These are the activations of a small neural network, seen along a few directions. Each row is one input.
In each table, some parts of the input vary, and every possible input appears once, in random order.
A made-up example of a description, with smaller parts first: ring(5) and (point or line(11) or (values(2) and line(6))).
Shared parts are said once, and a part with two or three values counts as separate values.

Other details of the inputs vary at random and push rows far along two fixed directions, the same in every table; ignore that.

A family of inputs:
R1: [ 28  -6 -28  39 -85  27  73 -35  30 -17 -38  -7 -17  64]
R2: [ -9   0 -13  -6   0  12  13 -12   2  12 -10   2 -19   9]
R3: [-43 -21  15 -22  28 -69 -27 -22   7 -30 -16  -5  39 -36]
R4: [  0  -4  -8 -45   1  -2 -21  19 -24  34 -13  -1  45 -23]
R5: [ -94  -22   -1  -34   56 -112  -15 -102   -4  -33  -51   29  -16   12]
R6: [ 34   5  -4 -31 -27  51 -15  74 -23  64 -12 -33  23 -20]
R7: [ 48  15  -9 -31 -20  50 -26  59 -34  63   8  -6  30  -7]
R8: [ 14 -13  -6  23 -10  39  45 -13  15 -14  13  27 -46  32]
R9: [  0   1  16 -21   2 -17 -42  39  -9  15  -6 -36  35 -34]
R10: [ 23 -18  10  55  -7  29  44  -1  22 -51  26  32 -11   1]
R11: [ 24  63  -7 -14 -13  39 -34  63  -1  51  27 -43  20 -13]
R12: [  4 -18  -2  -3  -6  17  17  10  -9  15 -21  -6 -10  -2]
R13: [  5   2   9  12   4   0  -4  -2  11 -16  24  -1   4  -5]
R14: [ -80  -22   16  -13   54 -123  -37  -75   -5  -46  -35   -1    5  -18]
R15: [ -4 -25   2 -12  -5   9  14   2   7   4 -12   6  -9   1]
R16: [ -3 -16  -4  -9  -2  11  16  -5   4   8 -11   3 -11   3]
R17: [ 32   7 -10 -34 -25  49 -11  78 -27  64 -18 -34  44 -34]
R18: [ 14  22   0  19   6   3 -12   0  -5  -3  27   6  -1   2]
R19: [ 11 -19  17  42 -12  29  36   9  42 -42  24   4 -27   2]
R20: [-27  -3 -10 -26  28 -48 -25 -47 -31   8 -20  25   5   8]
R21: [ 18  -4  -8 -10   0  14  -1   0 -23  20  -2  18   3   7]
R22: [-29 -12  18 -24  25 -61 -43 -20  -2 -18   2   0  30 -20]
R23: [  0  16   8 -26   6 -15 -43  26  -3  21   8 -35  35 -29]
R24: [  0 -41  -1  31 -13  34  71 -11  30 -35  -7  30 -30   7]
R25: [  6  -7  12  45  -5  20  36  -5  41 -43  27   4 -43  13]
R26: [-30 -19  -2 -36  24 -47 -19 -40 -18   4 -20  15  12  -1]
R27: [ -2  -1  11 -19   2 -16 -32  40 -10  10 -11 -33  50 -45]
R28: [  8  -3   8   9  -2   8   1  15  11 -18  19   1  25 -20]
R29: [ 27  54 -24 -34 -15  52 -24  47 -25  72  10 -17  15   7]
R30: [ 15  21   1  59   0  26  36 -13  19 -35  36  30 -42  28]
R31: [  4 -17  -8  41 -12  42  60 -12  14 -16 -10  14 -54  23]
R32: [ 14 -37  -3  38  -8  32  63 -19   9 -37   1  51 -25  16]
R33: [ 12  -6  11  52  -4  23  40 -15  36 -49  38  19 -45  22]
R34: [ 28   3 -17  68 -79  16  60 -25  51 -45 -10 -23  -9  57]
R35: [ -5  16  11 -25  10 -29 -50  29 -14  20  -5 -40  24 -26]
R36: [  1  -8  14  19   1  -2   2  12   9 -16   2 -18  -2 -15]
R37: [-17  35   3 -14  14 -26 -38  18 -11  19  -5 -31  16 -16]
R38: [ 31  70  -9 -19 -11  38 -44  62 -14  57  36 -35  30 -11]
R39: [  8 -20  -4  29 -13  42  57 -11  27 -19   4  19 -56  29]
R40: [-20  22 -12 -34  10 -12 -24   8 -27  41 -32 -16   6  -2]
R41: [  0  18   1  15   6  -1  -6  -8   9 -11  27  -1  -5   1]
R42: [ 26  -2  10  56  -4  27  33  -8  21 -42  38  26 -41  23]
R43: [ 52  41   0 -14 -13  38 -46  65 -25  50  33 -28  43 -21]
R44: [  2  -3  -3 -48   0  -3 -32  18 -23  39  -8  -4  30 -11]
R45: [ -70  -38    5  -39   59 -123  -34 -100  -28  -32  -42   45   -2   11]
R46: [  9 -26  -1  36 -14  40  60  -4  17 -20  -8  14 -58  25]
R47: [ -9  17 -16 -40   9 -10 -31  -6 -26  40  -8  -4  17  -1]
R48: [  0  36 -18 -37  12  -6 -36   3 -39  48  -9   7  16   8]
R49: [ 26 -15  15  49  -7  27  28   1  20 -41  31  26 -22  11]
R50: [ -81  -19   14  -15   54 -119  -33  -85    8  -50  -21    7    2  -12]
Description of these inputs: values(2) and (point or (line(4) and line(6))).
The inputs of R41 and R47 match in every part but the values(2) part. If R25 is changed in the same way as R41 into R47, which row does it become?
> R39
The inputs of R13 and R26 match in every part but the values(2) part. If R28 is changed in the same way as R13 into R26, which row does it become?
> R4
Start at R21 and move only the line(4) part, one step at a time. The first step leads to R26. Which rows follow, in order?
> R16, R12
Change only the line(6) part in R10. List by row number the other rows that result.
> R18, R30, R42, R43, R49
Change only the values(2) part in R18. List by row number the other rows that result.
> R20
Change only the line(6) part in R19. List by row number the other rows that result.
> R3, R11, R23, R25, R50

A family of inputs:
R51: [-38 -15   4 -54   1 -97 -51 -30 -14  -4 -43 -12  73 -20]
R52: [-25 -16   4  26  -5 -50   8 -56  18 -41 -20  -5 -12  20]
R53: [ 44  35 -10  58 -32  94  57  50  27   5  33 -17 -51  17]
R54: [-37 -38  15  18  40 -32  23 -48   0 -48   3  46 -24  -7]
R55: [ 14  35  -5 -50 -26  19 -35  72  -9  64 -15 -76  45 -31]
R56: [-46   3  10 -42  28 -85 -51 -17 -18  12 -39 -40  20 -17]
R57: [ 12   5   0 -19  16 -14 -29   4 -25  10   3  11  35 -19]
R58: [ 66  27  -9  62 -50  91  52  41  17  -7  41  12 -13  30]
R59: [-15 -56   6   4   4 -37  24 -39  16 -50 -21  25  11  -9]
R60: [ 33   7   4  24 -19  76  18  66  11  23  11 -22 -26  -6]
R61: [-19  -7   8 -25  48 -58 -37 -46 -18 -17  10  37  16  -4]
R62: [-42   6   4  16  34 -43  11 -52  19 -39  10  18 -53  18]
R63: [-36   1  13 -53  57 -58 -62 -21 -35  19  12  19  25 -28]
R64: [-40 -57  14  39  11  -3  65 -35  48 -67 -21  19 -52   5]
R65: [-27 -73  14  37   7  -3  69 -38  33 -71  -6  37 -34   0]
R66: [-24 -26  10 -51  31 -92 -64 -29 -34   0 -33   3  54 -30]
R67: [ 27  65 -19 -29 -23  18 -59  48 -25  67   8 -54  52 -12]
R68: [ 40  62 -11 -39 -12  20 -66  52 -33  62  33 -20  57  -1]
R69: [-27 -20  10  51  23  13  51 -27  29 -52   4  34 -66   9]
R70: [-29 -11  13  37  36   2  32 -37  29 -45  21  43 -72  15]
R71: [ 29  -3  -5  48 -59  55  59   8  47 -22   5 -19 -17  21]
R72: [ 60  16  -3  31 -55  58  18  48   5  11  19 -10  11  16]
R73: [ 45  52 -18  26 -29  65   1  29  12  23  47 -17 -15  25]
R74: [ 29  12 -58 -67 -41  73  22  14 -58 117 -59  13 -11  47]
R75: [  4  -4   7 -48  13 -12 -55  43 -41  48  -5 -25  48 -41]
What is each input in this table made of?
> point or (line(4) and ring(6))
Start at R53 and move only the ring(6) part, one step at a time. The first step leads to R69. Which rows follow, in order?
> R54, R57, R58, R67
Start at R52 and move only the ring(6) part, one step at a time. The first step leads to R72. Which rows follow, in order?
> R66, R75, R60, R56

A family of inputs:
R76: [ 54  -7  -3 -13 -24  59  -4  48 -12  35  17  -9  22 -14]
R77: [  7 -25  -4  10 -17  28  47   0  10   3 -18  -1 -37  19]
R78: [ 37  59  -8  14  -1  48 -20  45 -13  32  50 -10   9  -5]
R79: [  8  -7   1  42  -9  -4  33 -48  26 -45  26  21 -31  36]
R80: [  -6   24   21  -34   -1  -53  -88   81  -15   29  -24 -114   77  -68]
R81: [-51  16   2 -39  22 -60 -45 -33   4   6  -4 -20  10  -4]
R82: [ 13  -2   1  -4 -13  54  20  41  -1  33  -2 -13 -31   6]
R83: [-56 -12   6  -9  32 -60 -10 -59  10 -22 -29   6 -36  19]
R84: [-44 -38  13  -7  60 -58 -14 -44 -17 -33  -8  44   5 -26]
R85: [-35  -8  -7 -29  -3 -55  -9 -29  10 -15 -28   3  43 -10]
R86: [ 31  -8  42  72 -20  -4  -4  41  19 -44  14 -39   3 -29]
R87: [-13 -12   3  30  16  32  56  -2   5 -14  -6  19 -54   5]
R88: [ 41   4   3   3 -20  33   7  21  17  -1  33   4  18   3]
R89: [-33 -31  -7 -35   1 -41  -8 -23 -10   3 -47   1  39 -19]
R90: [ 49  29   5 -16 -15  57 -29  69   3  37  50 -12  31 -11]
R91: [-55   1 -12 -13   3 -79 -12 -65   6 -20 -33  -1  23  11]
R92: [  1  18  -6 -63 -11 -14 -41  28   2  38  -2 -35  52 -26]
R93: [-22  -1 -11 -52  -3 -38 -28   4 -38  46 -58 -22  44 -10]
R94: [ 31  12  -1  17   7  47  12  42 -28  22  17  16 -22  -6]
R95: [ -4 -33   7   5  -3  41  32  10  24 -10   5   9 -28  -5]
R96: [ 36  24  -2  15 -11  41 -10  26  -6  19  23  -1 -29  21]
R97: [  9 -47   6  39  -4   5  57 -40   6 -44  -5  40 -56  31]
R98: [-62  10   1 -15  51 -67 -21 -52 -10 -13 -33   5 -19  -4]
R99: [  4  12  -1  46  21   9  21 -21  -2 -29  14  33 -52  18]
R100: [ 51  47 -19  11 -44  45  -9  35 -13  33  24 -19  36  15]
R101: [  8 -36  -2  41 -14   3  55 -33  -9 -37 -20  40 -27  30]
R102: [  3 -43  -2  13 -16  32  52 -10  29 -23  -7  12 -29   3]
R103: [ 31  32 -24  12 -44  50  16  32   0  39 -18 -25   2  23]
R104: [ 15  11   7  25  17  25  13  14  12 -20  44  29   0  -9]
R105: [-17   4 -10 -12   7 -65 -31 -45 -31  -5 -37   8  22  16]
R106: [ 24  16  -7 -10  -2  77   7  70  -6  45  15 -15   9 -35]
R107: [ 30  -6   5   5  -7  40   4  34 -18  21  14   9 -27   8]
R108: [ -4  30 -16 -57  -4 -24 -56  16 -22  64 -31 -48  29  -5]
R109: [-28   9  -1  54  14  11  54 -42  38 -51  22  21 -55  18]
R110: [-17  41  -3 -65  25 -18 -63  44 -19  50   7 -30  62 -51]
R111: [ 22 -34  -2  24 -19  26  37  -9  -2 -24  -6  30   8   6]
R112: [ 15  18   4  24  -5  19  -1  -3  13 -10  43   7 -20  22]
R113: [ -1 -51  16  31  13  17  34 -23  18 -45  17  45 -36   8]
R114: [-46  -6  11 -50  25 -54 -37 -18  12  -6  -3  -6  25 -21]
R115: [ 16  20 -14  16 -33  34  25   4  30   7  19 -21 -17  20]
R116: [-15  -9   3 -20   6 -57 -21 -34  -7 -23 -12  19  53  -4]
R117: [-27 -17   2  -8  25 -78 -20 -71 -12 -27 -25  17 -15  22]
What is each input in this table made of?
> values(2) and (point or (line(4) and ring(5)))
The inputs of R92 and R88 match in every part but the values(2) part. If R83 is changed in the same way as R92 into R88, which row does it become?
> R96
The inputs of R104 and R110 match in every part but the values(2) part. If R79 is changed in the same way as R104 into R110, which row does it become?
> R115
Change only the values(2) part in R97. List by row number the other rows that result.
> R77
Change only the line(4) part in R87. List by row number the other rows that result.
> R77, R82, R93
Change only the values(2) part in R108. List by row number the other rows that result.
> R117
